These are the activations of a small neural network, seen along a few directions. Each row is one input.
In each table, some parts of the input vary, and every possible input appears once, in random order.
Descriptions start from the smaller parts, as in this example, which fits no table here: ring(8) and (point or ring(11) or (values(3) and line(6))).
Shared parts are said once, and a part with two or three values counts as separate values.

Other details of the inputs vary at random and push rows far along three fixed directions, the same in every table; ignore that.

A family of inputs:
R1: .31 -.25 -.30 -.57 -.23 -.11 .19 .40 -.01 .05 .28 -.09 .36
R2: .17 .15 -.17 .17 .08 .04 .24 -.35 -.35 -.22 .36 .03 -.15
R3: -.28 .21 .38 .00 .14 .23 .09 -.04 -.03 -.19 -.06 .29 .09
R4: .11 -.14 -.22 -.62 -.18 -.03 .03 .08 -.17 .02 .42 .22 .15
R5: .27 -.02 -.17 .23 .18 -.12 .38 -.26 -.30 -.12 .48 .25 .21
R6: -.31 -.28 .46 -.29 .00 -.07 -.23 .41 .37 .41 -.53 -.04 -.09
R7: .18 -.31 .02 -.32 .16 -.07 .30 -.12 -.20 -.08 .55 .28 .38
R8: -.26 -.16 .35 -.31 .17 .01 -.46 -.01 .36 .16 -.49 -.22 -.36
R9: .45 -.07 -.18 .52 -.21 -.23 -.20 .22 -.03 .03 -.15 -.37 .03
R10: -.17 .49 .21 .48 .08 -.05 -.33 .06 -.01 .03 -.46 -.22 -.50
R11: -.42 -.46 .39 -.57 .29 .05 -.11 -.09 .51 .32 -.42 .13 .00
R12: .08 -.16 -.14 -.75 -.02 .12 .23 .03 .08 .04 .41 .43 .46
R13: .17 -.24 -.19 -.43 -.26 -.18 -.22 .40 .09 .31 -.01 -.07 -.12
R14: .15 .14 -.23 .46 -.20 -.10 -.03 .36 .01 .08 -.34 -.35 -.17
R15: .45 .36 -.44 .54 -.27 -.06 .09 .12 -.44 -.09 .33 -.04 -.19
R16: -.14 .38 -.23 .18 .26 .19 .35 -.27 -.56 -.36 .42 .34 .35
R17: .15 .13 -.29 .26 -.24 -.06 .09 .21 .09 .12 -.23 -.16 -.08
R18: .40 -.08 -.05 .68 -.09 .04 -.13 .38 .11 .04 -.23 -.21 -.21
R19: .16 -.31 -.16 -.85 -.22 -.15 .05 .13 -.03 .07 .38 .11 .62
R20: .35 .05 .01 .58 -.21 -.26 -.05 .51 .04 .30 -.19 -.16 -.18
R21: -.56 -.37 .33 -.52 .29 .28 -.20 -.10 .34 .05 -.40 .14 .07
R22: .01 .17 -.03 .11 .12 .10 .06 -.38 -.28 -.14 .49 -.15 -.04
R23: -.27 .18 .25 .48 .16 -.07 -.10 .19 .05 .21 -.51 -.10 -.25
R24: .34 .22 -.38 .45 -.28 -.22 -.01 .09 -.07 .12 -.07 -.10 .10
R25: -.25 .30 .26 .80 .13 .04 -.21 -.33 .14 -.10 -.67 -.16 -.25
R26: -.01 .43 -.19 .16 .05 .08 .35 -.31 -.52 -.20 .54 .16 .00
R27: .32 .14 -.31 .42 -.09 -.01 .11 .36 -.29 -.03 .17 -.04 .11
R28: .26 -.18 -.21 -.34 -.24 -.21 -.37 .53 .21 .40 -.16 -.23 -.20
R29: -.03 .14 .04 .19 .28 .24 .26 -.37 -.16 -.35 .23 .34 .15
R30: .45 -.61 -.35 -.54 -.21 -.24 -.44 .51 .34 .44 -.07 -.34 -.16
R31: -.40 -.28 .23 -.74 .23 .22 .02 -.32 .11 .01 .23 .08 .01
R32: -.40 .06 .20 .14 .24 .11 -.04 -.19 .11 -.23 -.45 -.16 -.11
R33: -.57 -.10 .50 -.68 -.01 .20 -.25 .02 .41 .33 -.20 -.09 -.17
R34: -.08 .14 .14 .65 .01 .05 -.24 -.10 -.11 -.14 -.33 -.14 -.52
R35: -.53 -.34 .50 -.63 .12 .24 -.30 -.13 .46 .24 -.22 -.17 -.23
R36: .41 -.42 -.38 -.50 -.12 -.11 .18 .27 .01 -.06 .36 -.16 .37
R37: .50 -.24 -.49 .43 -.15 -.07 -.12 .38 .16 .26 -.14 -.22 -.10
R38: -.05 -.39 .11 -.35 -.05 -.04 -.36 .14 .25 .19 -.29 -.13 -.29
R39: .18 .06 -.42 -.13 -.01 .08 .28 .03 -.20 .01 .37 .26 .34
R40: -.33 .24 .46 .38 .15 .11 -.08 -.49 .14 -.27 -.40 .13 -.04
R41: .15 .06 -.10 .62 .10 .08 .01 .09 -.21 -.17 -.04 -.08 -.03
R42: -.03 .26 -.29 .17 .23 .10 .46 -.54 -.34 -.49 .34 .15 .24
R43: .25 .11 -.23 .47 -.26 -.25 -.23 .32 .02 .21 -.32 -.33 -.01
R44: .42 -.04 -.44 .64 .12 -.24 .16 .11 -.35 .08 .20 -.18 .03
R45: -.07 -.13 -.32 -.68 -.22 -.23 .14 -.02 -.03 -.09 .81 .32 .53
R46: -.53 -.15 .41 -.59 .20 .04 .00 -.05 .37 .30 -.34 .28 .06
R47: -.54 .11 .43 -.28 .32 .35 .05 -.69 -.19 -.43 .08 .37 -.09
R48: .24 .17 -.21 -.03 -.16 .00 .05 .10 -.18 .02 .25 .07 -.10
R49: .60 -.17 -.44 .29 -.29 -.17 .07 .28 .19 .05 -.03 -.27 -.07
R50: -.46 .44 .43 .32 .43 .32 .11 -.73 -.33 -.55 .03 .29 -.27
R51: -.50 .12 .59 -.46 .11 .21 .11 -.12 .23 -.26 -.25 .21 .08
R52: .07 .34 -.19 -.14 .02 .06 .39 -.33 -.48 -.23 .59 .26 .07
R53: .33 .21 -.20 .51 -.35 -.11 -.23 .39 .01 .36 .02 -.50 -.37
R54: .08 -.30 -.10 -.47 -.30 -.06 -.23 .49 .36 .57 -.06 -.29 -.19
R55: -.23 .44 .40 .68 -.11 -.03 -.23 -.08 .25 .00 -.70 -.03 -.26
R56: -.37 .07 .31 .03 .22 .21 .02 -.36 -.01 -.09 -.08 -.01 -.32
R57: -.21 .22 .35 .83 .34 -.01 .02 -.14 -.21 -.16 -.30 -.06 -.23
R58: -.21 -.23 .18 -.20 .07 -.02 -.30 -.07 .28 .10 -.45 -.16 .10
R59: .48 -.39 -.15 -.19 -.30 -.17 -.11 .15 .14 .08 .14 -.09 .30
R60: .38 -.02 -.17 .12 -.06 -.02 .28 .01 -.13 -.31 .31 -.05 .16
R61: -.02 -.32 -.26 -.41 -.14 -.20 -.02 -.07 .12 -.09 .58 .12 .33
R62: -.36 .55 .46 .33 .11 .11 .14 -.47 -.29 -.46 -.03 .29 .18
R63: -.17 -.07 .28 -.27 .04 -.06 .07 .05 .24 .24 -.12 .25 .06
R64: -.10 .18 -.05 -.45 .01 .09 .42 -.30 -.08 -.32 .34 .37 .36
Description of these inputs: values(2) and (point or line(11) or (values(4) and ring(5))).
The inputs of R49 and R64 match in every part but the values(2) part. If R58 is changed in the same way as R49 into R64, which row does it become? -> R43
The inputs of R32 and R14 match in every part but the values(2) part. If R34 is changed in the same way as R32 into R14, which row does it become? -> R4
Change only the line(11) part in R10. List by row number the other rows that result. -> R4, R13, R15, R26, R28, R33, R48, R52, R53, R54
Start at R8 and move only the line(11) part, one step at a time. The first step leads to R30. Which rows follow, in order? -> R38, R34, R47, R50, R2, R56, R31, R35, R22
Change only the values(2) part in R51. List by row number the other rows that result. -> R60

A family of inputs:
R65: .03 .43 -.04 .49 .02 .01 .17 -.28 -.46 -.29 .34 .03 -.06
R66: -.15 .10 .06 -.09 .13 .09 .19 .01 -.05 -.04 .00 .13 .17
R67: -.09 .32 .27 .63 .22 .15 .10 -.17 -.11 -.25 -.30 .09 -.20
R68: .26 .14 -.08 .61 .03 .00 .12 .06 -.18 -.14 -.05 .02 -.12
R69: .35 -.22 -.23 .07 -.26 -.29 -.12 .40 .16 .30 -.06 -.06 .10
R70: -.17 .02 .27 .20 -.14 .03 -.30 .19 .24 .16 -.42 -.19 -.43
R71: .21 .06 -.23 -.12 -.12 -.04 -.01 .09 -.15 -.07 .36 .01 .07
R72: -.19 -.27 .15 -.60 -.03 .06 -.07 .07 .26 .21 -.10 .03 -.09
R73: .22 -.35 -.23 -.30 -.21 -.09 .00 .18 .24 .08 .14 -.03 .24
R74: .22 -.16 -.15 -.16 -.16 -.15 .00 .14 -.01 .14 .22 -.14 .01
R75: .54 .11 -.49 .25 -.26 -.11 -.01 .29 -.20 .11 .30 -.16 -.05
R76: -.01 .00 -.08 -.17 .14 .04 .10 -.22 -.14 -.07 .27 .06 .12
R77: -.24 -.13 .17 -.40 .13 .07 -.08 -.08 .20 .12 -.15 .03 -.13
R78: -.11 .07 .11 .09 -.02 .03 -.12 .04 .11 -.04 -.40 -.06 -.11
R79: .00 -.09 -.07 .07 .08 .05 -.09 .02 -.06 .01 .00 -.07 -.07
R80: .65 -.45 -.37 -.15 -.26 -.21 .01 .49 .12 .19 .14 -.12 .14
R81: -.09 -.21 -.04 -.52 .14 .07 .04 -.18 -.14 -.11 .40 .16 .30
R82: -.22 .20 .25 .25 .10 -.01 -.02 -.14 .04 .01 -.26 .14 .03
R83: .20 .05 -.14 .45 -.15 -.16 -.05 .44 .05 .15 -.18 -.21 -.07
R84: .49 -.09 -.40 .27 -.26 -.24 -.01 .38 .02 .31 .03 -.07 .08
R85: -.14 .36 .13 .14 .09 .09 .03 -.27 -.25 -.27 .20 .10 -.02
R86: -.18 -.02 .17 -.03 -.05 .05 -.17 .07 .24 .06 -.53 -.08 -.12
R87: -.17 .04 .14 -.19 .16 .00 .03 -.27 -.05 -.09 .13 .04 .03
R88: .36 -.04 -.37 .09 -.15 -.11 .20 -.03 -.11 -.12 .41 .01 .32
R89: .18 .07 -.18 .14 -.07 -.17 .15 -.05 -.21 -.06 .27 .15 .31
R90: -.15 .06 .13 .14 .16 .09 -.04 -.18 -.10 -.06 -.04 -.04 -.06
R91: -.08 .18 -.03 -.11 .10 .05 .20 -.31 -.23 -.26 .13 .17 .27
R92: -.28 .43 .26 .70 .17 .03 .02 -.21 -.14 -.15 -.30 .18 -.14
R93: -.25 .11 .09 -.41 .21 .15 .30 -.47 -.27 -.24 .46 .29 .21
R94: -.21 -.10 .21 -.12 .01 .11 -.05 -.08 .34 .04 -.26 -.01 .05
R95: -.35 -.14 .29 -.56 .13 .07 .10 -.01 .12 -.01 .01 .19 .34
R96: -.23 .00 .25 -.16 -.08 .12 -.30 .17 .31 .13 -.38 -.06 -.32
R97: -.26 .32 .25 .14 .10 .16 .08 -.31 -.18 -.15 .03 .09 -.14
R98: -.09 -.09 .10 -.14 -.03 -.03 -.08 .03 .09 .07 -.02 -.05 -.14
R99: .07 -.29 -.14 -.61 -.13 -.09 -.01 .09 .11 .01 .08 .06 .32
R100: .00 .00 .00 .11 -.15 .02 -.11 .15 .05 .13 -.10 -.09 -.29
R101: -.09 .12 .03 .06 .17 .01 .06 -.30 -.21 -.17 .23 .05 .06
R102: -.11 .03 .19 .37 .04 .02 -.24 .02 .05 .02 -.30 -.22 -.23
R103: .15 .13 -.19 .50 .01 -.03 -.04 .03 -.13 .03 -.07 -.16 -.24
R104: -.09 .15 .16 .35 -.06 -.03 -.19 .03 .09 -.06 -.49 -.18 -.14
R105: .45 -.13 -.41 -.06 -.12 -.18 .07 .15 -.08 .18 .31 -.17 .04
R106: .01 -.11 -.11 -.27 -.03 .00 .06 .01 -.02 .05 .19 .02 -.02
R107: .28 .04 -.25 .52 -.16 -.06 -.01 .19 .10 .02 -.12 -.17 -.10
R108: -.08 -.11 .22 -.38 .17 .10 .20 -.18 .01 -.14 .11 .24 .24
R109: -.19 .31 .09 .19 .09 .14 .12 -.27 -.26 -.19 .11 .12 -.13
R110: .03 .08 -.02 .41 -.05 .05 .00 .01 .15 -.02 -.26 -.10 -.11
R111: -.20 -.31 .23 -.45 .00 -.02 -.26 .12 .39 .23 -.28 -.13 -.17
R112: .02 .14 -.08 .09 .05 .00 .21 .04 -.14 -.05 .14 .05 .21
R113: -.07 -.22 -.02 -.38 .10 .10 -.03 -.06 .00 .07 .08 .05 .10
R114: .03 -.04 -.07 .06 .00 -.07 -.08 .08 .08 .11 -.11 -.12 -.24
R115: -.29 -.23 .22 -.33 .10 .04 -.21 -.01 .25 .09 -.19 -.03 -.11
R116: .18 .29 -.25 -.05 .00 .04 .23 -.21 -.40 -.22 .60 .14 .19
R117: -.07 -.28 .36 -.22 .03 .04 -.12 .10 .31 .06 -.33 .02 .01
R118: .18 -.15 -.22 .06 -.05 -.08 -.12 .18 .07 .16 -.03 -.16 -.16
R119: -.25 -.10 .11 -.47 .11 .08 .15 .03 .07 .00 .06 .21 .27
The inputs of R107 and R110 match in every part but one. If R78 is changed in the same way as R107 into R110, which row does it become? -> R86
What is each input in this table made of? -> ring(5) and (values(5) or line(6))
Which other rows agree with R102 in the ring(5) part? List them by row number. -> R65, R74, R85, R87, R88, R89, R95, R101, R104, R117
Start at R106 and move only the ring(5) part, one step at a time. The first step leads to R98. Which rows follow, in order? -> R74, R93, R72
Which other rows agree with R99 in the ring(5) part? List them by row number. -> R69, R70, R71, R73, R80, R81, R83, R98, R111, R115
Change only the line(6) part in R90. List by row number the other rows that result. -> R76, R93, R97, R105, R116
